[[147 102 145 136 140 117]
 [118 140 112 113 113 140]] -> 117, 118

[[123 155 119 150 140 112]
 [146 133 118 128 144 126]
 [133 124 132 101 148 119]] -> 112, 133

[[153 121 121 132 121 126 131]
 [121 114 116 137 129 110 126]
 [134 133 139 143 127 146 135]] -> 131, 134

[[132 132 126 117]
 [130 122 127 129]
 [114 149 129 127]] -> 117, 114

[101 115 119 115 126 107] -> 107, 101

[[153 124 126 126 117 126 110]
 [116 119 112 123 132 123 158]
 [104 123 129 142 116 127 137]] -> 110, 104
---
[[144 129 123 114 143]
 [149 113 126 122 130]] -> 149, 144

[133 142 149 155] -> 155, 149

[128 139 134 105 144 112] -> 144, 139

[102 133 129 116 128] -> 133, 129

[156 131 130 150] -> 156, 150

[[135 115 137 128 138]
 [130 113 143 107 153]] -> 153, 143

[[113 115 129 146 156]
 [133 111 132 141 117]] -> 156, 146

[123 155 131 106 147 152] -> 155, 152
---
Input:
[[130 126 137 117]
 [130 131 125 127]
 [136 110 118 105]]
Output: 126

Input:
[[133 121 103 130 131]
 [112 132 144 124 122]
 [132 131 140 128 129]]
Output: 103

Input:
[[117 128 152 120 116]
 [126 119 136 121 121]
 [120 121 133 128 122]]
Output: 152

Input:
[[128 132 131 127]
 [120 125 143 129]
 [128 127 156 131]]
Output: 132

Input:
[[105 138 108 136 148]
 [109 121 114 156 124]
 [128 147 121 111 156]]
Output: 108

Input:
[[127 123 137 125]
 [135 133 125 158]
 [129 123 135 145]]
Output: 123

Input:
[[106 128 139 136 132 128 129]
 [122 128 130 137 133 128 119]
 [109 128 136 124 119 129 137]]
Output: 132

Input:
[[139 146 132 128 126 137]
 [140 145 133 135 130 125]
 [107 109 134 101 103 134]]
Output: 128

Input:
[[114 138 145 151 123]
 [117 118 151 102 139]
 [103 107 131 119 116]]
Output: 145

Input:
[[133 126 138 129 123 106 136]
 [129 133 128 124 128 124 121]
 [126 122 130 128 126 131 132]]
Output: 123
---
[118 110 153 103 146 131]	153, 103

[154 110 112 143 152]	154, 110

[126 121 136 142 141 153]	153, 121

[[108 150 133 128]
 [114 139 131 123]
 [113 146 132 128]]	150, 108

[118 110 111 155]	155, 110

[133 135 106 121 130 114]	135, 106

[[134 143 118 130 153 117]
 [131 123 135 146 123 120]]	153, 117

[[124 145 120 132 117]
 [126 114 150 144 131]
 [128 126 112 125 130]]	150, 112

[149 151 138 100]	151, 100

[137 157 152 109 124 133]	157, 109
---
[[127, 126, 128, 118, 127, 128, 125],
 [128, 125, 128, 106, 118, 128, 147],
 [127, 125, 128, 117, 116, 128, 154]] ans = 128

[[129, 135, 125, 129, 123, 122, 127],
 [132, 119, 138, 120, 127, 143, 100],
 [128, 121, 132, 126, 130, 135, 123]] ans = 122

[[120, 150, 127, 139],
 [136, 131, 135, 132],
 [116, 130, 123, 117]] ans = 127

[[118, 130, 152, 124, 116, 121],
 [125, 118, 138, 133, 127, 137],
 [139, 125, 114, 115, 131, 140]] ans = 116

[[142, 102, 112, 133, 133],
 [129, 119, 123, 129, 125],
 [118, 145, 136, 135, 132]] ans = 133

[[112, 134, 124, 126, 107, 138],
 [123, 132, 108, 135, 119, 138],
 [123, 108, 116, 142, 122, 109]] ans = 107

[[136, 128, 137, 139, 131, 147],
 [137, 117, 117, 134, 102, 123],
 [137, 128, 137, 139, 130, 147]] ans = 131

[[138, 145, 146, 105],
 [117, 108, 138, 150],
 [113, 109, 122, 150]] ans = 146

[[127, 128, 127, 128, 129, 127],
 [131, 104, 125, 130, 133, 121],
 [129, 131, 148, 132, 108, 146]] ans = 129

[[122, 124, 133, 113],
 [132, 114, 123, 152],
 [129, 113, 126, 143]] ans = 133
---
[118 121 119 101 120 156 135] Out: 120

[128 104 131 127 131] Out: 128

[117 126 106 105 137] Out: 117

[140 115 129 127  99 135 134] Out: 129

[103 102 100 126 139] Out: 103

[124 155 110 112 104] Out: 112

[[127 136 121 117 128 120 146]
 [151 141 120 118 123 131 123]
 [154 148 113 117 129 124 123]] Out: 124

[118 119 116 151 127] Out: 119
---
[128 149 123 146 141] yields 146

[106 151 120 120 140 125] yields 120

[[123 130 131 139 126 132]
 [121 126 129 103 124 131]] yields 139

[[127  98 128 135]
 [115 107 121 143]
 [108 134 118 146]] yields 135

[[105 101 111 130 137 158 139]
 [103 103 111 131 139 156 141]] yields 130

[147 154 136 111] yields 111

[136 139 157 132 127 144 154] yields 132
---
[[106 132 129 105 125 151 125]
 [119 128 135 132 128 133 120]
 [134 137 138 123 119 119 127]] Answer: 128

[[126 124 129 130 121 126]
 [128 111 130 149 118 141]
 [127 133 126 130 136 132]] Answer: 149

[[134 118 131 124 125]
 [134 106 129 120 143]
 [125 125 127 109 147]] Answer: 129

[[142 132 147 130 149]
 [138 109 128 136 150]
 [130  99 112 137 141]] Answer: 128

[[109 108 153 125 123 152]
 [137 103 128 143 157 121]
 [134 148 106 123  99 116]] Answer: 143

[[111 145 122 102]
 [146 111 122 110]
 [128 117 122 143]] Answer: 111

[[129 127 129 131 133]
 [128 124 133 127 126]
 [127 150 105 132 136]] Answer: 133

[[151 106 127 148 148 118 131]
 [127 106 121 115 133 113 108]
 [129 148 124 125 112 114 118]] Answer: 133

[[151 101 110 137 138 142]
 [141 106 120 111 144 154]
 [137 140 114 133 114 132]] Answer: 111
---
[[135 118 118 120 138]
 [135 129 134 106 116]
 [149 115 156 141 135]]	135, 135

[127 153 115 123]	127, 123

[113 143 136  99]	113, 99

[[122 120 126 123 130 133 132]
 [110 103  99 154  99 129 142]
 [138 111 112 136 128 145 139]]	122, 139

[110 107 100 134]	110, 134

[129 113 123 154 133]	129, 133

[153 156 115 103 135 130 136]	153, 136

[135 105 113 124]	135, 124

[[120 135 116 106 141 139 134]
 [148 136 133 131 116 125 116]
 [148 133 140 127 115 113 114]]	120, 114
---
((126, 108, 144, 124, 129, 113), (132, 149, 110, 112, 111, 146), (138, 145, 119, 109, 115, 136)) → 136
(118, 103, 102, 137, 124, 116) → 116
(138, 133, 99, 152, 108, 139, 129) → 129
((121, 130, 136, 124, 132, 120), (130, 131, 145, 121, 102, 124)) → 124
((109, 129, 102, 108), (143, 104, 129, 130)) → 130
(101, 102, 111, 151, 118, 110) → 110
---
[[124 136 130 106]
 [107 154 130 109]
 [123 134 128 123]] result: 134

[[120 119 123 121 139 138 119]
 [121 124 131 128 122 133 122]
 [145 146 120 149 141 128 138]] result: 141

[[143 134 143 138 123 123 129]
 [134 144 133 129 148 152 145]
 [132 135 132 128 143 146 136]] result: 143

[[133 128 136 145 149]
 [138 130 113 129 103]
 [127 133 137 136 136]] result: 137

[[123 125 126 124]
 [106 129 126 129]
 [151 128 124 120]] result: 128

[[136 130 136 116 133]
 [129 132 124 134 132]
 [124 131 127 128 104]] result: 127

[[127 131 128 121 139 117 130]
 [121 128 115 129 124 124 105]
 [130 126 131 134 122 134 130]] result: 122

[[133 117 113 141 120 131 119]
 [107 145 139 107 128 148 128]
 [128 107 105 138 108 125 127]] result: 108

[[124 110 125 133 123]
 [126 119 126 130 125]
 [123 104 124 135 122]] result: 124
---
[139, 145, 134, 123, 114, 153, 138] | 123, 153
[124, 137, 130, 114, 143, 102, 131] | 114, 143
[[106, 126, 107, 130, 137], [136, 128, 133, 128, 124], [115, 128, 116, 129, 131]] | 133, 137
[137, 123, 119, 108, 106, 116, 113] | 108, 137
[146, 152, 107, 131, 136] | 107, 152
[[139, 123, 137, 123, 133, 127, 136], [122, 125, 121, 134, 114, 126, 107], [117, 121, 117, 126, 116, 132, 106]] | 134, 139
[[152, 145, 129, 129, 129, 128, 135], [125, 127, 123, 143, 125, 128, 134], [151, 145, 128, 131, 128, 128, 136]] | 143, 152
[99, 133, 150, 107, 149, 128, 117] | 107, 150
---
array([125, 138, 127, 143, 125, 150]) ==> 127

array([[143, 115, 135, 138, 139],
       [126, 134, 102,  99,  99]]) ==> 135

array([[122, 136, 120, 121, 116, 143],
       [107, 127, 101, 137, 137, 154],
       [147, 102, 109, 151, 123, 121]]) ==> 120

array([141, 113, 150, 134,  98, 154]) ==> 150

array([119, 126, 150, 135]) ==> 150

array([[132, 144, 151, 104],
       [121, 136, 141, 122],
       [129, 140, 144, 114]]) ==> 151

array([133,  99, 131, 126]) ==> 131
---
[141 119 148 108 142 123 105]: 105

[[123 122 136 151 122]
 [119 117 152 124 117]
 [120 123 131 137 123]]: 122

[122 113 104 149 146 119 130]: 130

[[130 134 138 130 113]
 [103 114 122 135 117]
 [131 121 135 109 138]]: 113

[[132 127 109 106 141 127 127]
 [129 134 137 138 135 120 132]]: 127

[130 100 128 132]: 132
